A small network was shown many inputs. Here are its activations along a few directions, one row for each input.
In each table, some parts of the input vary, and every possible input appears once, in random order.
A made-up example of a description, with smaller parts first: one of 3 separate values, together with either a single point or one of 11 places along a line or (one of 6 places along a line, together with one of 8 places around a ring).
Shared parts are said once, and a part with two or three values counts as separate values.
In the rows, 128 means zero.

Other details of the inputs vary at random and push rows far along three fixed directions, the same in every table; ignore that.

Table:
R1: [117 132 174 121 173 147 157 152 121 173 146 120 118]
R2: [126  72  63 106 124 105 147 101 100  77 125 156 175]
R3: [128 162 103 119  80 105  77 101  30 102 128 203 172]
R4: [ 98 121  79  69 200 147 177 107 103 146  60 129 138]
R5: [119 110  85  86 119  88 102  96 125  79  89 138 164]
R6: [ 82 218 121 107 143 149 130  72  23 135  87 176 111]
R7: [144 137 153 159  99 133 115 155 152 154 155 124  97]
R8: [116 215 186 160 103 162 127 143  65 168 163 177  86]
R9: [125 192 214 168  77 133  97 138  69 123 193 142 105]
R10: [138 123 164 157  84  76  72 147  74 108 194 170 164]
R11: [119 140 161 134 161 165 159 132 162 158 124  74  80]
R12: [127  99  37 117  83 131 138  99 118  81 117 148 143]
R13: [150  99 106 146  72 103  78 148 164 114 152 117 128]
R14: [105 205 115  88 142 159 142  96  19 149  98 193 138]
R15: [158  71  97 134  78 117  98 154 196 105 139  86 126]
R16: [113 113 122 104 164 127 149 130 114 141 107 132 139]
R17: [149  79 138 146 107  92 109 141 186  83 133 104 154]
R18: [142 120 141 133 106 136 119 156 172 156 158  96  92]
R19: [114 102  77 116 102 110  98  79 118  75  82 125 146]
R20: [143  43 119 106 117  86 102 153 182 119 156  84 160]
R21: [114 111 121  95 170 130 148 134 120 142 115 120 136]
R22: [122  78  68 102 136  91 112 113 116 101  95 140 173]
R23: [150  37 111 128 127  77 109 153 195 118 143  92 155]
R24: [116 142 129  96 160 131 148 126 137 117 105 114 128]
R25: [127 142 141 161 147 168 156 142 164 170 118 120  85]
R26: [124 117  76 112 108 111 144  92  96  51 127 157 171]
R27: [123 136 145 167 172 161 164 132 177 157 111  84  87]
R28: [125 135 145 159 173 154 162 130 172 156 119  88  76]
R29: [163  69 118 113  94 111  99 151 180 110 148 100 151]
R30: [120 146 160 169 159 164 157 127 156 151 113 100  94]
R31: [134  86  66  62 111 108 103 106 132 113 101 125 157]
R32: [119 128  71  84  82 120  85 106  95 103 111 142 136]
R33: [117 113  91  69 115  94 100 101 115  75 100 129 163]
R34: [116 119  54  73 197 150 171  99 144 164  48 124 122]
R35: [150  89 110 127  71 117  89 154 175 105 148 101 124]
R36: [115 148 122 111 163 116 140 119 131 125 102 133 129]
R37: [139  90 167 160 146 120 137 154 156 144 150 117 139]
R38: [103 204 105 103 154 149 136  94  27 154  98 199 132]
R39: [145 140 142 168 107 133 115 157 151 149 159 126  96]
R40: [134 158 183 164  40  98  63 128  69  84 185 153 132]
R41: [144 128 179 146 129 122 142 160 166 121 153 100 127]
R42: [140 102 141 130  79 101  81 128 147  99 161  88 121]
R43: [151  92 134 152 107  88 101 147 179  86 145 107 155]
R44: [129 139 159 146 189 139 170 145 178 153 122 107  99]
R45: [127 167 216 164 102 104 105 152  54 151 197 180 135]
R46: [136 149 183 129  65  80  67 141  92  90 193 147 152]
R47: [140 126 175 166 136 122 134 149 169 121 141 114 133]
R48: [160 103 134 160 121 147 168 144 161 129 177 126 135]
R49: [137 139 154 136 159 154 156 143 153 184 130 125 111]
R50: [122 131 172 157 178 146 160 149 131 168 134 134 123]
R51: [113 160 104 137 122 157 126 120 111 143  97 150 118]
R52: [127 153 131 164 148 166 148 148 159 174 123 120  91]
R53: [ 84 217 118 101 141 159 138  76  22 125  88 164 115]
R54: [121 156 161 157 156 148 151 128 147 160 127 103  83]
R55: [137  78  60  63 117 115 106 107 137 107  93 119 160]
R56: [135 148 157 134 157 162 158 143 141 177 133 126 114]
R57: [129 191 221 163  94 115 110 150  79 119 186 164 133]
R58: [117 108  55  83 201 164 179  92 153 155  36 121 130]
R59: [115 133 103 143 138 156 182 100 123 105 126 118 111]
R60: [142 118 143 150 174 162 168 143 181 178 114 111 113]
Each input here is: one of 5 places around a ring, together with either a single point or one of 11 places along a line.
Changing only the place on the ring of 5 turns R38 into R28. The same change can be made to R60. Which row results? -> R30
Changing only the place on the ring of 5 turns R45 into R7. The same change can be made to R4. Which row results? -> R15
Which other rows agree with R33 in the place on the ring of 5? List them by row number. -> R5, R17, R24, R26, R36, R41, R43, R44, R46, R47, R57
Which other rows does R52 become when the place on the ring of 5 takes its other values? List them by row number. -> R3, R22, R27, R43

Table:
R61: [119 151 148 130 136 128 132 125 108 133 135 132 122]
R62: [151 128 166 150 105 124 116 165 131 154 180 140 126]
R63: [143 124 181 157 120 118 125 153 144 127 164 123 135]
R64: [146  81 102 144  94 113 105 129 161 104 133 116 138]
R65: [134 108  87 108 109 129 111 122 123 132 116 135 135]
R66: [145 135 165 172  95 132 124 149 133 133 174 126 113]
R67: [134 110  93 103 118 118 115 128 119 130 124 145 146]
R68: [146  78 105 125 100 108 118 132 165  91 143 111 151]
R69: [139 124 180 167 120 114 119 153 132 134 169 131 133]
R70: [136 106  86 105 110 129 113 122 125 129 115 132 135]
R71: [106 149 100 103 133 133 127 106 104 120 100 132 120]
R72: [140  87 108 127  99 103 102 134 173  97 130  93 131]
R73: [129 108  90  95 117 119 105 125 138 129 106 118 129]
R74: [116 136  92 103 143 135 148 108 104 117 106 146 133]
R75: [146  85 106 132  86 119 111 126 156  94 142 108 140]
R76: [137 133 180 155 111 117 117 149 133 130 175 118 122]
R77: [114 139 109 100 148 129 134 103 115 119  91 132 135]
R78: [124 148 136 146 136 132 134 129 108 137 137 152 128]
R79: [123 124 142 124 178 152 173 135 169 154 117  90 100]
R80: [140  87 111 121  95 110 104 130 172  92 133  91 134]
R81: [141  75 118 120 108 100 112 135 153  91 141 108 154]
R82: [125 131 145 129 176 148 168 132 168 154 112  96 105]
R83: [116 163 143 138 128 134 116 127 109 135 125 135 115]
R84: [109 140  98 110 138 131 126 106 115 125  89 134 120]
R85: [118 141 148 131 142 128 141 131 106 132 137 137 131]
R86: [119 141  96 110 143 133 140 110 106 123  97 151 139]
R87: [115 166 135 134  90 109  87 114  71 111 134 164 132]
R88: [127 120  93 117 105 128 120 109 112 103 121 135 134]
R89: [128 120 129 143 178 153 178 142 173 163 115 111 105]
R90: [118 151 152 124 133 135 135 121 107 128 138 130 125]
R91: [121 100 103 114 132 109 122 115 125 109 109 134 153]
R92: [123 140 142 131 165 157 159 136 175 154 106  95  95]
R93: [112 136 106 110 150 124 129 103 107 125  95 137 132]
R94: [123 115 104 112 130 110 109 112 126 109 106 124 145]
R95: [144  90 112 129  99 105  96 135 174  99 123  95 135]
R96: [110 153 104 105 132 131 127 103 107 118  93 135 123]
R97: [145 133 166 180  99 131 115 148 133 137 170 132 115]
R98: [128 171 167 153 151 153 162 141 110 159 151 145 107]
R99: [133 130 131 145 164 166 169 136 169 162 110 102  98]
R100: [131 139 149 141  70 105  82 134 103  94 169 136 133]
R101: [125 158 141 138 129 133 139 126 103 130 139 154 130]
R102: [144  80 103 129 102 103 113 135 160  96 145 115 149]
R103: [118 149 155 126 134 134 140 125  92 125 143 144 135]
R104: [125 146 134 115 127 138 119 137 119 154 126 130 111]
R105: [109 127 103 100 152 128 143 109 103 120 102 137 140]
R106: [111 133 105 107 150 125 133 103 110 126  93 137 132]
R107: [127 114  90 119 127 116 119 116 127 109 111 139 150]
R108: [139 125 178 163 122 116 119 155 135 133 164 126 135]
R109: [146 134 164 176 102 133 115 150 137 136 165 128 117]
R110: [130 116 135 115 177 149 158 145 172 180 114  98 103]
R111: [112 135 109 102 150 126 143 106 102 118  96 142 144]
R112: [125 196 185 131 105 131  99 132  37 153 168 183 128]
R113: [127 126 144 130 179 150 165 137 174 159 106  93 105]
R114: [127 126 149 120 172 148 161 148 145 179 125 119 115]
R115: [144 126 182 160 118 117 121 155 136 131 164 125 135]
R116: [119 140  96 107 145 134 143 108 113 119  97 149 139]
R117: [147  71 115 113 111 100 102 146 154 120 139 115 153]
R118: [110 203 140 134 102 142 114 102  34 123 133 192 131]
R119: [130 135 132 143 160 164 172 131 163 158 116 106  98]
R120: [114 140  90 112 130 143 138 103  99 124 104 141 125]
What is each input in this table made of? -> one of 5 places around a ring, together with either one of 2 separate values or one of 10 places along a line
Changing only the place on the ring of 5 turns R81 into R88. The same change can be made to R115. Which row results? -> R99
Changing only the place on the ring of 5 turns R87 into R78. The same change can be made to R80. Which row results? -> R68
Which other rows agree with R113 in the place on the ring of 5? List them by row number. -> R61, R76, R77, R79, R82, R90, R93, R94, R106, R110, R112
Which other rows does R70 become when the choice among 2 separate values takes its other values? List them by row number. -> R65

Table:
R121: [132 100  77  90 132 111 113 111 151 114  81 113 143]
R122: [116 211 158 122  85 135  92 111  11 135 154 191 140]
R123: [140 161 185 167 121 148 139 164 105 174 178 164 112]
R124: [132 170 185 167 107 158 141 155 101 163 190 152 103]
R125: [ 98 182  99  82  98 133 100  90  17 121 122 191 139]
R126: [142 104 143 129 162 146 163 167 194 176 150  83  89]
R127: [112 137 110  98 187 157 156 130 118 190  87 132 110]
R128: [112 142 108  91 184 163 167 127 124 184  91 135 107]
R129: [137 119  75 105  48  95  56  94  59  63 133 181 179]
R130: [161  58 131 174 106 101 116 160 244 103 152  64 129]
R131: [144 139 200 210 142 152 152 162 181 156 169  92  82]
R132: [ 96 162 119 122 181 161 157 103 120 150  80 114  92]
R133: [118 113  78  92 114 127 127 101 158  83  82  89 127]
R134: [143 112 216 155 145  86 146 159 106 112 190 148 181]
R135: [140  96 132 143  69 100  85 123 151  85 149  96 131]
R136: [139 102 130 142  84  87  78 138 158  90 146 106 143]
R137: [121  97  80  94 140 109 113 108 157 107  76 112 144]
R138: [137  79  64 104 131 118 120 124 138 131  91 134 151]
R139: [116 160 146 157 124 151 139 109 111 124 133 131 101]
R140: [107 157 115 127 188 159 173 112 135 154  76 134 110]
R141: [116  65 119  71 189  82 154 123 129  95 102 121 199]
R142: [139 163 181 174  77 135 116 140 128  99 184 125 110]
R143: [154  85 110 136  80  97  97 148 146 103 176 127 142]
R144: [117 159 112 121 181 160 172 113 129 160  82 136 108]
Changing only one part turns R136 into R130. The same change can be made to R133. Which row results? -> R142
What is each input in this table made of? -> one of 2 separate values, together with either a single point or one of 11 places along a line
Which other rows does R138 become when the choice among 2 separate values takes its other values? List them by row number. -> R127
